These are the activations of a small network on made-up records, seen along a few directions, one row for each record.
After each row come some of the record's fields: NERU, FESU, DOMO.
Not every record has every field; a missing one is written absent.
The largest differences between rows may come from other fields.
In the rows, zero is written as 128.
[ 91 122 133  89 110 123 157 124 136 122 137 116 133 146 132 152 130 137
 137 118 108 108 124 125 163 123 123 125 156 166 126 143 122 139 159 146
 109 124 170] : (NERU absent; FESU vina; DOMO lufig)
[126 108 128 134 118 111 140 150 159 147 120 146 110 125 117 131 125 132
 112 147 117 129 120 164 120  95 147 150 143 101 121 144 148 161 115 124
  98 112 158] : (NERU vora; FESU vina; DOMO lufig)
[171 139 127 164 175 140 101  98 102 142 127 121 125 116 109  98 163  97
 103 127 146 139 106 112  77 164 130 133  57 102 150  83 142 119 114 114
 146 124 101] : (NERU filuf; FESU rataz; DOMO lufig)
[153 134 131 150 147 144 105  88 103 106 126 130 141 144 119  97 151 104
 117 115 132 151 109  99  99 155 123 113  90 117 125 120 125 109 125  71
 153 127  90] : (NERU absent; FESU rataz; DOMO lufig)
[137 147 124 122 135 136 119 117 130 105 127 120 118 136 132 119 151 130
 124 150 129 134 125 127 133 155 109 106 132 140 130 124 112 119 124 124
 148 143  98] : (NERU absent; FESU rataz; DOMO novo)
[ 98 125 126 102 146 162 127 109 132  93 158  97 164 125 134 137 147 125
 137 100 138 125 141 108 158 150 114  94 134 165 126 127  83  83 147 126
 164 151 118] : (NERU filuf; FESU kunef; DOMO lufig)
[130 140 112 126 157 138  90  99 120  99 159 134 167 140 112 128 129 111
 135 125 152 143 124  97  96 141  97 103  94 130 153 117 115 124 119 110
 158 127 116] : (NERU vimu; FESU kunef; DOMO novo)
[131 132 157 123 129 135 125 133 142 103 137 105 118 126 136 143 121 130
 127 101 151 134 133 111 140 135 130 117 134 152 138 146 108 114 126 133
 157 152 121] : (NERU filuf; FESU rataz; DOMO lufig)
[125 119 143 129 111 110 141 150 168 165 118 176 114 120 117 129 123 139
 113 134 121 126 140 165 144  91 140 133 134 120 122 141 143 153 123 120
  92 116 138] : (NERU filuf; FESU vina; DOMO lufig)
[113 106 118 133 150 134 137 128 101 100 125 132 148 131 120 141 115 136
 136 111 139 144 122 123 109 131 125 127 136 112 108 113 107 129 139 138
 129 130 133] : (NERU vora; FESU kunef; DOMO novo)
[130 133 135 131 118 120 141 133 108 133 130 114 133 126 139 100 123 126
 121 116 127 136 143 141 105 137 129 127 134 135 104 125 117 123 141 144
 148 132 129] : (NERU filuf; FESU rataz; DOMO lufig)
[115 127 118 100 153 140 108 103 112  72 120  97 162 147 132 144 125 129
 162 110 143 121 120  89 137 137 122 108 133 148 126 141 108 102 144 157
 160 127 111] : (NERU absent; FESU kunef; DOMO novo)
[127 122 120 121 144 148 102 105 103  97 155 131 147 125 134 127 129 117
 130 114 141 141 140  92 117 125 124 129 114 139 129 132 109 111 102 117
 157 136 132] : (NERU vimu; FESU kunef; DOMO lufig)
[141 167 130 146 136 120 118 116 120 136 130 120 137 131 115 128 156 112
 138 110 126 143 140 119  80 135 115 129 101 140 145 116 125 125 121 113
 140 115 116] : (NERU absent; FESU rataz; DOMO lufig)
[156 149 149 137 120 133  91 108 120 133 120 141 134 134 141 120 130 126
 137 121 141 139 140 113 109 140 117 119  98 136 157 137 127 127 122 128
 119 121 128] : (NERU absent; FESU rataz; DOMO novo)
[121 127 112 129 113 128 131 136 120 132 113 143 133 120 133 121 127 140
 129 144 124 131 137 137 116  99 129 126 158 127 102 120 117 134 120 156
 116 130 136] : (NERU filuf; FESU kunef; DOMO novo)
[120  98 131 135 102 112 147 169 143 157 120 165 115 139 128 130 110 116
 133 142 127 133 124 154 126  94 144 158 134  97 113 143 154 163 113 133
  82 121 165] : (NERU vora; FESU vina; DOMO novo)
[128 134 113 140 100 115 154 158 146 151 106 146 117 121 119 129 129 144
 138 121 113 122 128 148 117 104 135 169 121 108 129 132 156 137 131 144
  97  98 149] : (NERU absent; FESU vina; DOMO novo)
[115 139 141 114 151 147 128 107 130 105 132  74 150 132 126 144 111 130
 140 100 132 116 135 109 140 146 118 103 136 158 134 115 108 111 140 145
 154 151 117] : (NERU filuf; FESU rataz; DOMO lufig)
[145 132 109 122 140 113 111 110 115 120 124 148 146 126 115 116 151 128
 127 149 134 145 125 115 131 142 115 123 122 126 115 124 127 141 128 118
 154 125 100] : (NERU absent; FESU kunef; DOMO novo)
[135 130 127 114 174 166  74  89 102  93 133 104 171 133 125 110 162 100
 130  86 156 154 126  85  84 158 107 114  64 123 154 111 101  69 122 109
 180 135 106] : (NERU filuf; FESU kunef; DOMO lufig)
[115 123 152 108 134 150 132 103 102  81 136  88 153 157 149 124 126 132
 142  96 135 137 130 103 139 183 124 101 134 160 117 132 108 109 161 134
 172 139 122] : (NERU absent; FESU rataz; DOMO lufig)
[134 136 123 174 116  98 124 147 127 153 127 160 108 123 119  72 115 122
 115 149 141 124 137 158 109 131 164 144 107  95 108 120 155 156 114 131
 110 118 105] : (NERU vora; FESU rataz; DOMO novo)
[151 125 109 172 107 109 110 139 126 184 105 153 119 124 134  95 115 121
 111 143 122 128 128 141  87 100 136 149 113  82 108 128 147 134 113 107
 115 133 131] : (NERU filuf; FESU rataz; DOMO novo)
[161 134 130 156 141 100 109 121 124 160 113 187 115 141 116 112 158 118
 123 135 117 130 112 162  86 104 122 153  85  85 135 137 161 148 100 108
 100  99 117] : (NERU absent; FESU vina; DOMO novo)
[157 128 153 125 142 147 100  90 120 110 124 114 161 135 134 114 132 117
 120  96 157 140 129  84 112 161 128  97  99 145 138 123 107 107 146 118
 165 145 123] : (NERU filuf; FESU rataz; DOMO lufig)
[114 107 138 133 103  98 156 164 170 169 144 164 104 128 114 128 117 131
 128 148 125  99 143 170 171  99 158 149 153 118 114 156 148 169 124 135
 100 113 148] : (NERU vora; FESU vina; DOMO lufig)
[133 144 131 146 111 112 132 160 131 136 129 124  96 110 110 102 135 120
 141 132 120 134 145 127 124 114 149 150 142 123 137 133 141 133 140 122
 104 131 114] : (NERU absent; FESU rataz; DOMO lufig)
[171 155 120 133 164 175  92  89 100 102 148 102 138 129 134 121 176 102
 127 112 129 153 131  88  85 166  88 108  69 136 177 103 107  99 108  86
 177 123 117] : (NERU absent; FESU rataz; DOMO lufig)
[110 139 125  99 159 157 107 124 121  79 143 115 150 114 125 145 126 143
 129 118 123 138 133  95 160 161  95 111 143 184 125 136 101  85 156 112
 161 148 118] : (NERU absent; FESU kunef; DOMO lufig)
[142 119 131 125 145 140 123 132 136 121 123 134 135 134 128 128 151 126
 127 114 136 124 122 136 108 123 133 144  88 121 145 115 138 114  99 137
 128 116 131] : (NERU filuf; FESU vina; DOMO novo)
[111 129 124  81 160 174 141 120 129  66 151  73 133 138 152 159 135 131
 158 103 124 111 144  96 186 183 104  87 158 204 133 139  83  93 163 136
 190 159 121] : (NERU absent; FESU rataz; DOMO lufig)
[ 89  94 147 119  78  80 191 182 159 172 113 162  87 113 133 123  86 170
 126 157 110  98 136 179 183  93 161 162 203 134  86 149 162 173 109 177
  68 121 160] : (NERU vora; FESU vina; DOMO novo)
[127 142 131 130 140 150 118  98 122 121 132  92 151 121 152 142 135 132
 113 122 137 136 136 117 136 146 120 106 114 144 125 117  92 105 127 113
 157 147 121] : (NERU filuf; FESU rataz; DOMO lufig)
[ 84  99 138  95 120 112 150 135 125  89 120 121 123 119 139 126 108 159
 146 129 128 118 129 124 179 133 137 115 202 168  92 141 126 120 156 161
 117 146 124] : (NERU absent; FESU kunef; DOMO novo)
[146 135 139 138 149 163 101  95 113  95 131 117 159 147 109 116 132 103
 124 114 140 162 109  88  86 150 124  96  95 118 134 111 111 109 134  93
 166 128 114] : (NERU vora; FESU rataz; DOMO lufig)
[109 121 132 141  85  79 163 166 137 158 123 163  93 123 127 143 105 152
 133 146 100 104 128 161 147  82 131 171 173 126  95 146 158 177 117 152
  71 125 161] : (NERU absent; FESU vina; DOMO novo)
[146 136 129 129 138 151 102 100 105  96 118 106 165 147 144 116 158 105
 135 129 144 156 124 120  96 159 127 114 111 133 144 110 122  93 120 105
 150 124  92] : (NERU absent; FESU rataz; DOMO novo)

Here are new rows. What are their fields?
[ 81 123 123 104 117 142 136 126 143  97 123  95 163 121 141 146 110 145
 150 128 137 113 148 136 161 133 128 102 158 160 118 139 101 105 157 173
 131 147 143] : (NERU filuf; FESU kunef; DOMO novo)
[124 114 139 100 142 119 147 135 148 133 125 123 118 122 131 141 125 134
 118 130 133 120 128 141 135 120 126 122 145 159 128 123 130 136 130 154
 110 133 148] : (NERU filuf; FESU vina; DOMO lufig)
[ 78 112 123 106  98 117 179 155 170 130 123 117 131 139 133 144 101 145
 138 119 119  88 147 164 172 117 136 120 170 153 120 135 134 145 150 171
  97 125 164] : (NERU filuf; FESU vina; DOMO novo)
[136 143 118 149 122 128 139 128 146 122 137 107 122 133 138 126 135 135
 125 134 141  97 117 135 128 130 141 122 117 130 129 130 117 143 127 136
 132 145 139] : (NERU filuf; FESU rataz; DOMO novo)
[105 111 123 114 105 126 125 141 139 131 136 128 152 120 131 110 122 127
 129 135 152 137 145 126 158 143 122 126 132 133 115 132 132 111 117 132
 135 129 121] : (NERU vora; FESU kunef; DOMO novo)
[104 103 134 118 104 113 160 154 152 160 107 140 124 129 131 129 116 145
 124 136 112 102 132 170 136 101 144 142 168 135 124 138 140 144 132 169
  89 114 153] : (NERU filuf; FESU vina; DOMO novo)
[122 115 120 136 100  95 157 170 154 188 127 151 101 114 129 115 126 141
 121 166 107 108 119 183 145  94 159 161 128  97 115 139 158 160 139 155
  93 117 157] : (NERU filuf; FESU vina; DOMO novo)
[171 128 136 171 141  82 106 147 136 188 117 185  94 105 111 107 146 107
  92 163 127 126 121 167  90  84 146 178  85  70 136 127 162 169  86 104
  95 112 128] : (NERU filuf; FESU vina; DOMO lufig)
[135 135 128 171 119  80 127 162 150 180 123 171 103 113 107  95 142 120
 121 150 124 120 126 170  98 111 134 173  99  84 137 129 173 169 122 125
  57 103 136] : (NERU absent; FESU vina; DOMO novo)
[140 160 128 121 138 153 105  98 118  76 135  99 161 133 134 117 152 140
 123 107 146 135 129  97 104 172  91  99 111 170 146 109  92  79 139 124
 174 136 105] : (NERU absent; FESU rataz; DOMO novo)
[175 127 133 148 138 140 122 115 112 131 101 118 124 139 125 133 140  85
 134 123 129 147 120 122  90 152 135 120 109 115 155 120 140 124 141 106
 139 114 114] : (NERU absent; FESU rataz; DOMO lufig)
[115 107 138  90 120 109 166 137 143 127 111 131 113 130 139 154 113 151
 130 131 105 118 127 145 172 116 122 127 174 149 102 141 136 150 157 147
 117 136 157] : (NERU absent; FESU vina; DOMO lufig)
[149 150 143 141 165 170 107 102 102  78 161  99 145 141 129 141 143 115
 143  80 128 135 120  99 119 169  97 100  74 138 164 111 103  94 141 107
 151 132 113] : (NERU absent; FESU rataz; DOMO lufig)
[129 145 106 137 152 139  98 113 110 120 131 129 145 135 115  93 166 121
 134 136 136 124 120 126  81 128 124 120  94 100 138  98 117 123 127 130
 144 126 120] : (NERU filuf; FESU kunef; DOMO novo)
[155 135 123 166 109 106 109 147 127 164 119 157 117 127 107  82 130 119
 124 146 136 141 120 140  68 108 156 151 116  76 124 120 159 130 108 112
 129 104  92] : (NERU vora; FESU rataz; DOMO novo)
[124 132 103 116 151 143 111 102 118  71 118  89 153 133 141 155 146 119
 144 129 146 155 125 104 128 139  99  97 125 143 137 137 101 102 160 119
 155 146 127] : (NERU absent; FESU kunef; DOMO novo)
[161 140 134 150 130 154 110 101 119 107 130 113 145 138 121 113 159 111
 116 114 154 165 129 101  84 149 126  98  89 129 134 103 109 120 136  89
 153 140 113] : (NERU filuf; FESU rataz; DOMO lufig)
[137 134 110 161  99 115 127 164 133 181 115 162  94 127 120  74 138 113
 127 150 130 138 142 150  96  94 146 151 125  84 127 121 162 163 100 104
  89 131 121] : (NERU filuf; FESU rataz; DOMO novo)
[165 139 119 178 107 105 128 147 132 172  99 155 122 116 115 126 118 132
 124 146 112 130 125 158  87  79 143 151 123  84 122 121 142 158  89 118
 103 112 115] : (NERU filuf; FESU rataz; DOMO novo)
